Each row below holds a small network's activations on one input, seen along a few directions.
Each table varies a few parts of the input and shows all the possible inputs, shuffled.
Descriptions start from the smaller parts, as in this example, which fits no table here: line(4) and (point or ring(11) or (values(3) and ring(5))).
Shared parts are said once, and a part with two or three values counts as separate values.

Other details of the inputs vary at random and push rows far along two fixed directions, the same in every table; ignore that.

Rows:
r1: [  3  -5  -5  -4   1   5   6  -5  -7  -1 -10]
r2: [-4  4  0 11  4  5  0 -4 -3 -4 -7]
r3: [-2  1  4 10  5  2 -3 -3 -3 -7 -8]
r4: [ 8 -6 -4 -1  3  2  2 -4 -5 -3 -9]
r5: [-4  1  4  9  1  2 -4 -3 -5 -6 -9]
r6: [-5  5  3  7 -2  5  1 -3 -3 -6 -8]
r7: [ 8 -7 -3 -3  2  2  1 -4 -5 -3 -9]
r8: [-12   3   8  -3  10 -11   1   9   6   7  24]
r9: [  1  -4   5 -16   6 -12   7   8   8   5  22]
r10: [-5  4  1 10  3  5  0 -4 -5 -4 -7]
r11: [  6  -7  -3  -5   1   1   2  -3  -6  -3 -10]
r12: [  9  -4  -3  -2   1   3   4  -4  -2  -5 -10]
r13: [ -2  -2   3 -17   3 -10   9   8   9   8  22]
r14: [-5  1  4  7  2  2 -3 -3 -5 -6 -9]
r15: [-2  1  4 10  4  2 -4 -2 -3 -6 -7]
r16: [  7  -5  -2  -4  -1   3   4  -4  -4  -5 -10]
r17: [  5  -6  -5  -3   1   4   2  -5  -7   0 -10]
r18: [-11   4  11  -5   7 -11   3   9  10   1  22]
r19: [ -8   4  10  -3   8 -11   3   9  10   1  22]
r20: [-5  5  3  8 -1  5  1 -4 -3 -6 -8]
r21: [ 6 -6 -6 -1  3  4  2 -4 -6  0 -8]
r22: [-6  2  1  9  2  4 -3 -4 -6 -3 -8]
r23: [ 7 -3 -4 -2  1  5  6 -4 -3 -3 -9]
r24: [-5  5  3  9  0  5  1 -4 -2 -7 -8]
r25: [-2  3  5  9  2  4  0 -3 -2 -9 -8]
r26: [-11   4  11  -5   5 -11   2   9   9   2  22]
r27: [ 8 -3 -4 -1  0  5  6 -5 -2 -3 -9]
r28: [-4  2  0 11  4  3 -3 -3 -4 -3 -7]
r29: [ 15  15 -15  14 -54   6 -42   6  16  16  -5]
r30: [ 5 -4 -6 -2  1  5  5 -5 -5  0 -8]
r31: [ -3  -5   1 -16   7 -11   5   8   6  10  22]
r32: [-13   3   8  -3  11 -11   2   8   5   5  23]
r33: [  7  -5  -2  -4  -1   3   3  -4  -3  -5 -10]
r34: [  2  -3   4 -15   4 -11   6   8   9   6  21]
r35: [-12   6  10  -4   7  -9   6   8   9   2  23]
r36: [-10   6   9  -3   7  -9   5   8   9   3  21]
r37: [-7  4  1  9  1  5  0 -4 -5 -4 -7]
r38: [ 25   7 -27   3 -59   6 -44   6  14  28  -4]
r39: [ 6 -4 -6  0  3  5  5 -4 -4 -1 -9]
r40: [-6  2  1  8  2  3 -3 -3 -6 -3 -8]
r41: [-5  4  1 10  3  5  0 -3 -4 -4 -6]
r42: [ -1  -6   4 -17   6 -13   3  10   7   8  23]
r43: [ 6 -6 -6 -2  2  3  2 -5 -6  0 -8]
r44: [  7  -7  -3  -4   1   2   1  -4  -6  -3 -10]
r45: [ 8 -6 -3 -2  3  2  1 -3 -5 -3 -9]
r46: [-15   4   8  -5   8 -10   5   9   6   6  23]
r47: [-11   2  11  -4   9 -13   1   9   7   3  24]
r48: [ 5 -3 -3 -5 -1  4  6 -5 -4 -3 -9]
r49: [-14   3   8  -5   9 -12   1   9   7   7  24]
r50: [-4  1  4  9  2  2 -4 -2 -4 -6 -8]
r51: [ 5 -4 -5 -1  2  5  5 -4 -5 -1 -8]
r52: [ 19   9 -17 -10 -54  -9 -38  18  28  32  25]
r53: [-2  3  4  9  1  3 -1 -3 -2 -8 -7]
r54: [ 7 -5 -6  0  3  3  2 -4 -5  0 -9]
r55: [ 6 -3 -4 -2  0  5  6 -5 -3 -3 -9]
r56: [ 4 -5 -5 -3  0  5  5 -5 -6  0 -9]
r57: [ 4 -5 -5 -3  1  6  5 -5 -6 -1 -9]
r58: [-7  4  1  9  2  6  0 -4 -5 -4 -7]
r59: [-3  5  2 10  1  5  1 -4 -1 -6 -7]
r60: [ 5 -3 -3 -3  0  5  6 -4 -3 -3 -9]
Description of these inputs: values(2) and ring(5) and line(6).
Q: Changing only the line(6) part turns r46 into r10. The same change can be made to r40. Which row results?
A: r32
Q: Changing only the line(6) part turns r25 into r53. The same change can be made to r45. Which row results?
A: r7
Q: Which other rows does r59 become when the values(2) part takes its other values? List them by row number.
A: r27
Q: Which other rows does r21 become when the line(6) part takes its other values? List them by row number.
A: r17, r31, r38, r43, r54
Q: Which other rows does r47 become when the values(2) part takes its other values? List them by row number.
A: r7

Rows:
r61: [-28  -7  22 -40  31 -25  37  18  11   6  50]
r62: [-25   2  18  13  25  17  28 -20 -26 -37 -40]
r63: [ 33   2 -19 -24 -36   3   1   3  19  19  13]
r64: [-12  22  17  -1 -12 -14   1  15  28   1  33]
r65: [ 24 -21 -12   1   4   9  -3 -13 -15  -7 -36]
r66: [ 13 -13   1   0  29  25  45 -29 -23 -38 -53]
r67: [ 17  -2  -6   9 -23  -6 -36   7   8   8  -6]
r68: [ -5  -9   1 -27  -4 -19  -7  15   7  19  27]
r69: [ 14  13  -3 -10 -31  -3  -7  10  29  11  17]
r70: [-16  19   8  27 -24  20 -15  -9 -10 -15 -28]
r71: [ 17 -13 -21 -17 -16  18  16 -14 -17   0 -28]
r72: [-19  -7  14   5  31  16  35 -21 -27 -36 -44]
r73: [-29 -10  -6  20  47  19  21 -24 -44  -6 -33]
r74: [ 11 -16   5 -41  35 -25  33  14  13   7  50]
r75: [  6  29 -30  32 -43  23 -26  -2  11  28  -4]
r76: [  4  11   0  32 -30   3 -49   3   1  -1 -11]
r77: [  1 -34  -3 -24  47   8  45 -23 -45 -22 -40]
r78: [ 10  19   4  41 -29  12 -33  -4   7 -15 -20]
r79: [-15 -10  -7  33  49  19  14 -24 -39  -9 -33]
r80: [ 22 -11 -25  -9 -39   6 -27  -2  -4  18 -21]
r81: [ 20   0 -24  -9 -48  14 -15  -3   5  15 -17]
r82: [  5   7   0  13 -24 -13 -43  12  14  12  13]
r83: [  2   3  12  -6   8 -19   0  16  26   3  34]
r84: [ 12  12  -3  19 -22  20  -3 -11   3 -17 -34]
r85: [-26   6   7   2  48 -17  24  15  10  20  61]
r86: [ 19 -20 -10 -35   8 -20   2  12   4  20  29]
r87: [ 22  -8 -11  -2 -17  -4 -26   5   6  10  -7]
r88: [-20   5  31  -6  36 -30  17  18  22  -8  52]
r89: [ 13  -2   3 -13   2 -16  -2  13  26   6  32]
r90: [-47   1  42 -17  41 -36  13  21   0  -1  55]
r91: [  2   1  -8  -5 -35 -10 -38  12   9  22   9]
r92: [-12  20 -29  20 -33  21 -20  -1  -2  29  -1]
r93: [  5  35  -1  35 -58  16 -36   1  18  -4 -13]
r94: [ 19 -22   2   7  47  20  40 -28 -27 -42 -52]
r95: [-38  -4  29 -23  37 -33  13  18   2   2  47]
Q: What is each input in this table made of?
A: ring(5) and (point or line(6))
Q: Changing only the ring(5) part turns r69 into r68. The same change can be made to r66. Which row results?
A: r80

Rows:
r96: [-10 -12   0 -16  28  -7  19   2  -9   7  14]
r97: [ 16 -12  -4  14  -4   4 -23  -9 -14 -10 -32]
r98: [-13   8  16   0  12  -4  16   1   5 -13  10]
r99: [ -7   1  -6   9   0   6  -6  -5 -11   4  -9]
r100: [ 25  10 -19 -12 -53  -3 -28  14  30  27  18]
r101: [-15  -9   2 -10  24  -6  15   2  -8   7  12]
r102: [ 11  13  -7 -17 -47 -14 -23  24  35  31  42]
r103: [  6  -9  23 -16  19 -21   8  10  11 -17  16]
r104: [-20   9   8  19  13   0  -3   0  -5  -1   3]
r105: [  5 -10   3 -25  19  -7  30   0   2  -4  11]
r106: [ 13   7  -7  18 -21  22  -5 -16  -7 -18 -41]
r107: [-25   3  13   2  27  -8  10   4  -6   2  18]
r108: [ 13 -12 -23   3  -4  17  -2 -14 -19   5 -29]
r109: [  1  14   2  31 -14  21  -7 -13  -3 -21 -33]
Q: What is each input in this table made of?
A: values(2) and (point or line(6))
Q: Changing only the values(2) part turns r109 into r104. The same change can be made to r100. Which row results?
A: r96
Q: Which other rows does r101 become when the values(2) part takes its other values? List them by row number.
A: r102
